Each row below holds a small network's activations on one record, seen along a few directions.
Each row is followed by the record's values for the fields L, H, D, V, T, Y, W.
Not every record has every field; a missing one is left out.
The largest differences between rows may come from other fields.
In the rows, zero is written as 500.
Random noise pushes rows far along 4 fixed directions. That doesn't count. These rows show it; they differ only by the noise:
[403 500 260 467 449 600 594 540 301 529 420 471 598 393 667 705]
[742 363 416 464 480 337 403 562 279 572 602 636 768 250 550 629]
[375 653 435 566 591 549 453 548 324 571 607 454 738 501 548 452]
[467 653 624 427 481 574 426 646 443 554 696 409 645 589 435 721]
[460 386 126 456 408 567 648 507 245 519 311 527 577 270 760 754]
[569 277 327 293 313 572 589 594 314 497 514 551 584 326 506 926]

[249 495 195 601 572 627 597 398 343 434 392 524 571 450 581 250] : L=l1 H=h2 D=d2 T=t3 Y=y1 W=w2
[681 456 662 444 455 418 338 508 562 409 679 559 615 513 312 597] : L=l2 H=h2 D=d1 T=t2
[606 581 559 462 455 478 333 533 537 512 498 492 489 415 500 782] : H=h1 T=t1 Y=y1 W=w3
[570 372 348 437 414 512 561 418 507 386 342 560 441 403 574 651] : L=l1 H=h2 D=d2 T=t3 Y=y1 W=w1
[224 501 361 456 464 739 526 454 518 441 392 440 360 514 409 651] : H=h3 T=t3
[621 375 482 303 306 557 647 591 490 480 496 486 472 495 554 873] : L=l2 H=h2 D=d1 T=t3 Y=y1 W=w1
[591 604 557 546 511 412 555 505 544 504 414 430 491 539 684 535] : H=h1 V=v2 T=t1 Y=y1 W=w1
[524 718 514 562 472 486 493 493 686 532 182 371 149 518 787 682] : H=h1 D=d2
[344 526 580 348 382 738 495 506 635 330 561 405 394 683 261 785] : L=l2 H=h2 D=d2 T=t3
[741 427 484 453 411 378 393 489 546 514 345 539 379 302 593 832] : H=h1 T=t1
[627 205 375 284 316 499 460 540 356 501 560 627 615 265 418 818] : H=h1 D=d2 T=t1 Y=y1 W=w3
[451 362 242 623 567 461 590 364 382 455 383 603 555 401 583 148] : L=l2 H=h2 D=d1
[608 674 653 485 452 473 341 551 667 501 446 414 362 521 546 846] : H=h1 T=t1
[680 327 637 406 459 384 392 550 494 507 691 591 573 431 284 529] : H=h1 V=v2 T=t1 Y=y2
[541 615 479 497 445 501 563 554 534 478 393 411 429 558 715 707] : L=l2 H=h2 V=v2 T=t1 Y=y2
[761 618 685 591 544 268 357 516 580 515 521 521 532 469 593 494] : H=h1 V=v2 T=t2
[478 576 734 555 605 452 423 510 566 529 695 478 521 655 293 209] : H=h1 V=v2 T=t3
[344 209 413 323 385 698 620 484 506 384 534 553 385 516 210 532] : H=h3 D=d2
[609 232 423 388 416 481 448 440 473 446 468 621 453 310 361 645] : H=h1 D=d1 T=t3
[483 647 652 512 541 494 421 524 626 565 497 450 388 571 481 489] : H=h1 T=t3 Y=y1 W=w1
[555 494 333 623 567 404 386 411 442 510 344 581 535 293 637 485] : H=h3 T=t3
[744 605 734 452 415 390 451 608 705 522 405 428 265 545 609 828] : H=h3 V=v2
[610 245 564 336 373 516 541 506 545 351 620 589 497 528 248 583] : L=l1 H=h2 D=d2
[911 500 511 614 559 171 288 433 501 524 388 667 548 249 689 462] : L=l1 H=h2 D=d2 T=t3 Y=y1 W=w3
[343 426 469 429 484 579 630 637 324 717 567 480 501 472 500 417] : H=h3 V=v2 T=t2 Y=y1 W=w3
[551 448 478 612 627 392 306 375 458 471 575 625 676 387 370 219] : H=h1 D=d1
[320 659 656 494 517 653 473 520 637 426 636 389 466 767 298 461] : L=l1 H=h2
[583 620 709 409 418 540 365 568 664 413 592 420 463 626 370 858] : L=l1 H=h2 T=t1
[398 573 505 518 515 580 442 491 580 495 444 460 390 525 456 555] : H=h3
[376 818 619 546 556 624 408 543 539 492 665 368 653 707 482 573] : L=l2 H=h2 D=d1 T=t3 Y=y1 W=w3
[672 445 578 528 509 340 468 500 493 516 544 543 547 457 502 431] : H=h1 V=v2 T=t1
[852 441 776 406 439 326 307 541 674 449 599 578 418 470 349 701] : H=h1 D=d2 T=t3 Y=y2
[455 596 608 606 630 455 343 443 530 521 630 508 600 562 345 232] : H=h1
[271 665 598 505 527 690 469 481 624 386 592 391 481 746 315 454] : L=l2 H=h2 D=d2
[520 629 491 553 517 447 491 581 521 690 336 435 360 433 754 628] : H=h3 T=t1 Y=y1 W=w1
[535 433 583 491 537 464 388 443 543 476 566 546 505 484 315 388] : H=h1 D=d2

Here are new rows. What are their fields?
[281 441 404 484 506 665 539 414 505 366 537 509 516 589 310 360] : L=l1 H=h2 D=d2
[564 433 638 409 445 512 419 499 597 386 648 535 515 591 253 549] : L=l1 H=h2 D=d2
[499 338 306 444 391 548 635 426 510 395 293 535 338 436 575 589] : L=l1 H=h2 D=d2
[407 219 206 405 389 617 615 394 395 360 361 589 483 334 461 621] : H=h1 D=d2 T=t3
[585 173 494 275 312 514 708 567 462 476 541 554 477 472 401 687] : H=h1 V=v2 T=t1 Y=y1 W=w1
[331 696 557 632 654 548 330 418 556 484 543 452 533 573 397 276] : H=h1 D=d2 T=t3
[965 643 865 570 566 148 220 560 656 554 644 558 563 488 543 531] : H=h1 D=d1 T=t3 Y=y2
[135 433 263 450 431 795 779 457 478 417 305 402 306 591 512 534] : H=h3 V=v2
[629 227 557 487 579 329 637 537 277 630 814 661 826 459 350  41] : H=h1 V=v2 T=t3 Y=y1 W=w1
[307 428 212 563 513 596 657 422 375 464 312 488 493 421 637 432] : H=h3 V=v2 T=t1
[405 452 567 403 445 612 647 585 504 567 628 462 484 666 412 442] : L=l2 H=h2 D=d1 T=t3 Y=y1 W=w1
[384 581 495 547 545 557 408 459 551 505 470 475 445 504 443 475] : H=h1
[372 651 524 629 631 519 375 424 566 501 483 472 480 545 457 262] : H=h1 D=d2
[806 355 496 469 425 308 375 481 549 513 400 624 417 272 549 693] : H=h1
[624 373 531 450 449 439 492 500 496 452 542 549 529 453 428 571] : H=h1 V=v2 T=t1
[537 676 421 677 595 402 425 434 552 572 230 463 355 404 775 462] : H=h3
[725 674 504 766 651 202 438 419 510 538 344 536 545 432 832 202] : H=h1 V=v2
[568 546 608 429 466 497 453 564 600 522 473 476 386 502 509 664] : H=h3 D=d2 T=t3 Y=y1 W=w1
